Each row below holds a small network's activations on one input, seen along a few directions.
In each table, some parts of the input vary, and every possible input appears once, in random order.
A made-up example of a description, with smaller parts first: one of 8 places around a ring, together with either a single point or one of 11 places along a line or (one of 3 separate values, together with one of 6 places along a line).
Shared parts are said once, and a part with two or three values counts as separate values.
In the rows, zero is written as 128.

Other details of the inputs shift rows strongly along two fixed directions, in all tables alike. That doesn't count.

A family of inputs:
x1: [133  67 176 141 113 118 130 179 112 127  82 117 130  74 114  77 164]
x2: [142 104 201 149 142  70 135 162 107 160 131 124 123  87  94 106 160]
x3: [123 141 103  99 123 117 123 106 112 117 143 138 162 143 122 144 104]
x4: [103 131 159 149 135 136 145 146 144 154 108 105 111  98 131  85 146]
x5: [134  97 197 139 131  66 133 153 112 147 117 124 149  78  99  96 171]
x6: [131  82 183 141 114  90 126 143 144 144 129 105 142  94 104 106 155]
x7: [ 84 143  72  88 118 194 150 136  54 124 115 139 112 124 123  94  59]
x8: [ 95 142  80  88 127 186 161 148  55 130 133 141  98 137 109 109  49]
x9: [143 158  82 121 133 153 117  95 187  91 117 138 155 175 170 152 146]
x10: [157 115 126 156 123 120 102 111 195 102 111 127 147 142 162 150 179]
x11: [138 173  89 116 137 134 120 102 105 116 145 157 109 156 143 173 114]
x12: [186  82 134 133 126 124 103 152 155  83 102 143 151 154 133 156 182]
x13: [ 75 181  84  92 125 153 148 100  51 141 136 144 120 111 127 103  68]
x14: [ 83 119 173 119 119  95 156 145  67 163 113 119 139  48  99  51 120]
x15: [134 107 196 155 153 103 152 170 161 160 128 104 123 114 104  92 155]
x16: [114 119 187 158 145 119 157 170 145 167 120 101  93  97 112  89 145]
x17: [165 109 135 150 134 109 110 119 196 104 128 129 158 159 142 158 175]
x18: [ 83 106 181 138 116 117 158 159  87 186 140  94  83  65  88  75  95]
x19: [103 155  64  90 104 160 124  79 118 110 143 134 147 147 145 135  78]
x20: [184 126 116 180 130 133  74 102 218  90 110 135 119 167 186 199 208]
x21: [115 159  91 118 118 142 108  97 106 121 129 137 120 132 150 154 110]
x22: [116 163  75 106 144 159 148 105 131 125 167 137 138 183 125 143  67]
x23: [157 155  84 145 139 153 110 101 178 102 143 142 108 188 162 194 134]
x24: [136 137 105 114 127 136 124 108 132 126 163 129 128 162 122 155  96]
x25: [125 154 100 102 135 126 129 112 100 131 160 138 136 153 116 152  81]
x26: [228  92 123 152 140 129  79 146 184  71 113 155 129 193 153 210 199]
x27: [112 159  74  95 113 139 116  86 107 108 132 142 154 139 147 145  94]
x28: [107  99 178 156 108 115 123 142 121 162 116  98  99  68 119  93 145]
x29: [ 81 170  91  94 126 147 151 114  60 150 156 132 105 124 113 125  45]
x30: [156  99 182 155 143  96 128 151 196 127 111 112 152 128 127 118 195]
Each input here is: one of 5 places around a ring, together with either a single point or one of 5 places along a line.
- The inputs of x6 and x24 match in every part but the place on the ring of 5. If x5 is changed in the same way as x6 into x24, which row does it become? => x2
- Which other rows does x28 become when the place on the line of 5 takes its other values? List them by row number. => x4, x13, x20, x21
- List by row number the other rows that have the place on the ring of 5 in common with x8. => x11, x16, x18, x23, x29

A family of inputs:
x31: [107  96 188 111 130 101 158 176 106 163 128  98 142  91  78  68 110]
x32: [137 145  85 102 134 177 127 130 143 103 120 133 128 176 144 149 108]
x33: [ 89 144  90  91 139 146 171 126  78 138 158 136 161 147  93  91  43]
x34: [118 153  65  79 103 151 113 107  19 112 132 166 112 117 130 146  63]
x35: [ 67 170  96  92 113 154 149 105  82 157 151 113 106 117 117 116  44]
x36: [110 124 186 118 128  90 141 142 126 158 123 103 148  84 107  83 145]
x37: [113  79 184 140 110 133 144 169 138 155 107  91 108  82 109  73 143]
x38: [104 138  63 116 122 186 144 106 123 112 143 139 131 160 139 118  77]
x39: [102 144  76 112 141 180 156 132 104 121 134 141 132 157 126 108  71]
x40: [115 118 176 127 137 125 156 172 126 149  99 110 111  91 113  79 147]
x41: [109 133 188 138 130 101 133 144 111 172 124 103  95  80 114 102 142]
x42: [102 112 177 164 137 115 148 155 126 160 104 113 120  72 120  62 157]
x43: [136 146  92 110 115 157 113 103 134 119 153 128 104 163 135 173  99]
x44: [195 170  90 125 144 133  85  97 180  83 134 156 109 203 174 235 170]
x45: [133 139  83 136 124 152 118  99 129 118 162 142 110 164 136 167  99]
x46: [122 110 199 119 135  83 154 168 124 155 120 109 140  89  93  82 149]
x47: [194 154  80 133 149 118 100  89 188  69 139 172 167 211 165 210 172]
x48: [190  95 159 179 116 111  72 130 233  98  86 113 121 136 177 180 236]
x49: [113 117 177 146 137  86 146 135 123 156 130 119 155  87 108  82 147]
x50: [112 178  78 113 148 148 149 108  92 128 157 155 112 160 129 147  80]
x51: [155  71 165 149 102 112  95 164  92  99  67 135 123  75 135 119 196]
x52: [102 101 185 176 122  93 135 145 116 172 131 105  99  67 110  97 135]
x53: [ 99 183  74  88 130 175 139 101 121 121 123 131 130 151 149 120  93]
x54: [108 160  95  91 134 160 144 130  88 141 152 126 106 152 112 140  62]
x55: [197  93 171 165 118  76  70 118 230  97 110 114 152 139 161 189 229]
x56: [178 141  73 145 127 120  83  67 202  73 141 152 171 195 177 212 162]
x57: [135 127  81 116 124 140 127  92 142 104 158 141 161 171 129 146 100]
x58: [214  89 166 201 146  92  77 147 196 108 122 137 106 155 150 204 222]
x59: [ 89 181  89 117 139 145 144  96  85 146 156 142 114 135 130 124  74]
x60: [115 112 167 154 146 121 159 166 124 146 106 126 117  93 114  76 149]
x61: [120  78 193 126 113  96 140 157 136 155 130  92 138  85  89  80 136]
x62: [164  68 163 125 106  78  88 145  93 107  93 148 159  85 117 136 189]
x63: [ 80 153  69 120 122 171 148 102 116 126 133 132 134 135 142 105  74]
- Describe the family of inputs behind these rows. => one of 3 separate values, together with either a single point or (one of 2 separate values, together with one of 5 places around a ring)
- The inputs of x38 and x57 match in every part but the choice among 3 separate values. If x37 is changed in the same way as x38 into x57, which row does it become? => x61
- Which other rows does x35 become when the choice among 2 separate values takes its other values? List them by row number. => x52
- Which other rows does x59 become when the choice among 2 separate values takes its other values? List them by row number. => x41
- Which other rows does x52 become when the choice among 3 separate values takes its other values? List them by row number. => x56, x63

A family of inputs:
x64: [ 96 153  79 102 128 154 152  93 100 118 149 154 149 146 127 110  94]
x65: [108 156  79  85 126 157 134  99  85 120 138 153 144 137 131 114  94]
x66: [149  83 184 142 102 104 104 148 132 128 103 109 111  88 124 124 188]
x67: [132  93 180 132 128 101 141 169  98 157 125 124 112  83  95  91 131]
x68: [ 97 176  91 100 131 145 160  99 101 134 156 137 136 139 127 101  71]
x69: [ 87 145  89  96 128 147 144 122  76 132 122 139 155 113 125  92  73]
x70: [151 104 204 162 150  86 121 170 172 154 118 102 114 113 116 137 182]
x71: [164 154  95 126 134 141 107  86 171  88 137 149 150 181 162 163 161]
x72: [112 140 101 153 126 186 132 130 130 131 118 126  73 131 150 127 113]
x73: [108  94 145 137 111 126 140 128 121 140 138 118 125 104 108  96 130]
x74: [176 156  74 139 138 138  90  87 195  68 123 151 167 198 182 191 161]
x75: [128 104 185 125 122  99 144 172  90 147 114 119 105  80  96  98 136]
x76: [119  91 176 127 123 107 141 183  94 140  94 110 130  82 103  90 134]
x77: [136  97 178 184 144 140 146 189 135 152  94 113  67  97 127  95 169]
x78: [138 137  70  98 131 157 119 122 113 101 126 152 154 169 139 152  91]
x79: [170 123  63 148 119 144  82  86 194  67 128 151 155 195 174 209 151]
x80: [176 142 109 130 139 121  89 123 139  92 122 147 121 171 151 208 158]
x81: [121 145  69  96 107 158 109 106 112  95 118 133 141 151 150 161  94]
x82: [111 108 142 139 117 127 132 138 139 136 126 101 141 112 122  98 114]
x83: [116 126 151 112 119 119 135 135  90 131 109 127 128  90 119  98 148]
x84: [124 157  84 110 116 151 132  91 134 119 160 129 125 161 137 142  83]
x85: [152 110 185 149 121  81 114 147 127 130 102 127 113  81 130 124 189]
x86: [180 167  83 117 138 144  90  79 211  77 125 154 148 201 179 204 185]
x87: [141 119 151 137 127 102 122 131 117 139 120 139 124  96 126 115 149]
x88: [145  97 146 170 133  99 118 133 162 113 106 133 154 117 142 128 180]
x89: [149  92 194 167 115  85  93 154 133 139 108 107 103  85 126 148 183]
x90: [ 86 133  83 102 133 156 165 133  89 126 142 139 154 143 107  99  56]
x91: [ 92 148  92  95 136 158 163 135  98 130 142 124 153 148 110  92  53]
x92: [ 91 155 110  75 135 161 167 132 108 144 143 121 132 142 102  94  78]
x93: [134 110 178 160 137  88 113 147 115 154 115 127 123  83 121 117 163]
x94: [140 136 162 138 135 101 128 130 171 138 121 122 123 116 137 129 169]
x95: [100 118 149  92 119 134 160 159  60 146 119 120 120  92  89  78 103]
x96: [143 126 131 119 135 139 135 130 140 117 141 130 137 154 118 121 133]
x97: [177 123 112 153 122 122  69 104 162 105 131 140 121 158 160 205 161]
x98: [105 153 109  98 135 146 169 127  96 141 159 128 127 140 104  98  63]
x99: [ 68 157 141 123 139 123 171 132  74 175 147 112 131  95  99  65  71]
x100: [143 109 160 134 117 123 115 128 180 133 120 104 120 125 133 133 172]
x101: [168  82 162 158 133 110 121 144 160 116 124 135 133 134 120 136 190]
x102: [154  88 165 130 127 116 121 157 120 133 118 131 126 111 110 113 162]
x103: [146 119 159 192 144 138 119 154 162 130  91 130  79 109 160 122 197]
x104: [130 144  75 100 112 152 116  95 110 118 148 143 121 145 139 153  86]
x105: [147 108 158 147 124  98 107 147 134 113  84 126 142  97 141 131 182]
x106: [119 130 149 132 137 116 133 138 161 135 104 113 150 115 138 112 150]
x107: [134 166  87 117 147 147 132 110 126 118 158 138 135 183 130 160  88]
x108: [178 123 101 142 137 124 114 111 168  92 143 158 131 179 146 186 154]
x109: [153 105 177 178 127  97 101 136 170 140 133 106 117 119 130 147 168]
x110: [117 161  75 116 131 139 142  87 119 111 152 159 139 152 139 139  99]
x111: [123 159  78  92 140 159 136 123 151 109 128 131 152 180 138 149  93]
x112: [144 105 161 145 142 104 117 157 111 145 125 129 118 115 111 133 140]
x113: [ 70 125 143 104 112 147 167 131  86 163 151 101 125  96  91  52  71]
x114: [183 150  98 147 135 130  70  86 219  94 135 129 125 200 183 237 177]
x115: [ 67 141 142  96 116 136 172 133 100 178 145  96 109  91  98  72  64]
x116: [ 96 169  98  77 138 154 171 125 106 147 150 125 122 143 104 109  57]
x117: [131  82 173 165 115  96 131 139 143 146 134 115 111  89 114 111 153]
x118: [140  86 177 186 124  92 112 139 153 145 129 114 116 101 119 140 169]
x119: [126 137  74  92 109 165 113  95 108 113 143 142 132 151 137 143  97]
x120: [ 75 144 159 117 129 108 149 148  52 164 121 120 116  72 100  81  98]
x121: [123 103 119 126 112 132 114 134 118 129 115 120 139 110 130 121 114]
x122: [112 191  83 107 146 142 129  95 140 127 143 135 136 165 146 159 103]
x123: [130  99 167 145 122 112 117 146 179 139 105  93 133 112 134 122 158]
x124: [ 88 149  92 111 143 146 164 124  78 143 161 139 132 143 101 119  55]
x125: [109 166  76 129 141 137 134  90 112 120 151 154 142 156 136 150  96]
x126: [138  96 180 141 104  97 116 148 119 139 113 110 100  78 120 123 158]
- The inputs of x111 and x123 match in every part but one. If x98 is changed in the same way as x111 into x123, which row does it become? => x84
- The inputs of x114 and x70 match in every part but one. If x117 is changed in the same way as x114 into x70, which row does it become? => x108
- Describe the family of inputs behind these rows. => one of 3 separate values, together with either a single point or (one of 4 places along a line, together with one of 5 places along a line)
- Which other rows does x102 become when the choice among 3 separate values takes its other values? List them by row number. => x65, x119
- Which other rows does x83 become when the choice among 3 separate values takes its other values? List them by row number. => x66, x95
- Which other rows does x82 become when the place on the line of 5 takes its other values? List them by row number. => x79, x81, x121, x123
- Which other rows does x122 become when the place on the line of 4 takes its other values? List them by row number. => x86, x94, x106
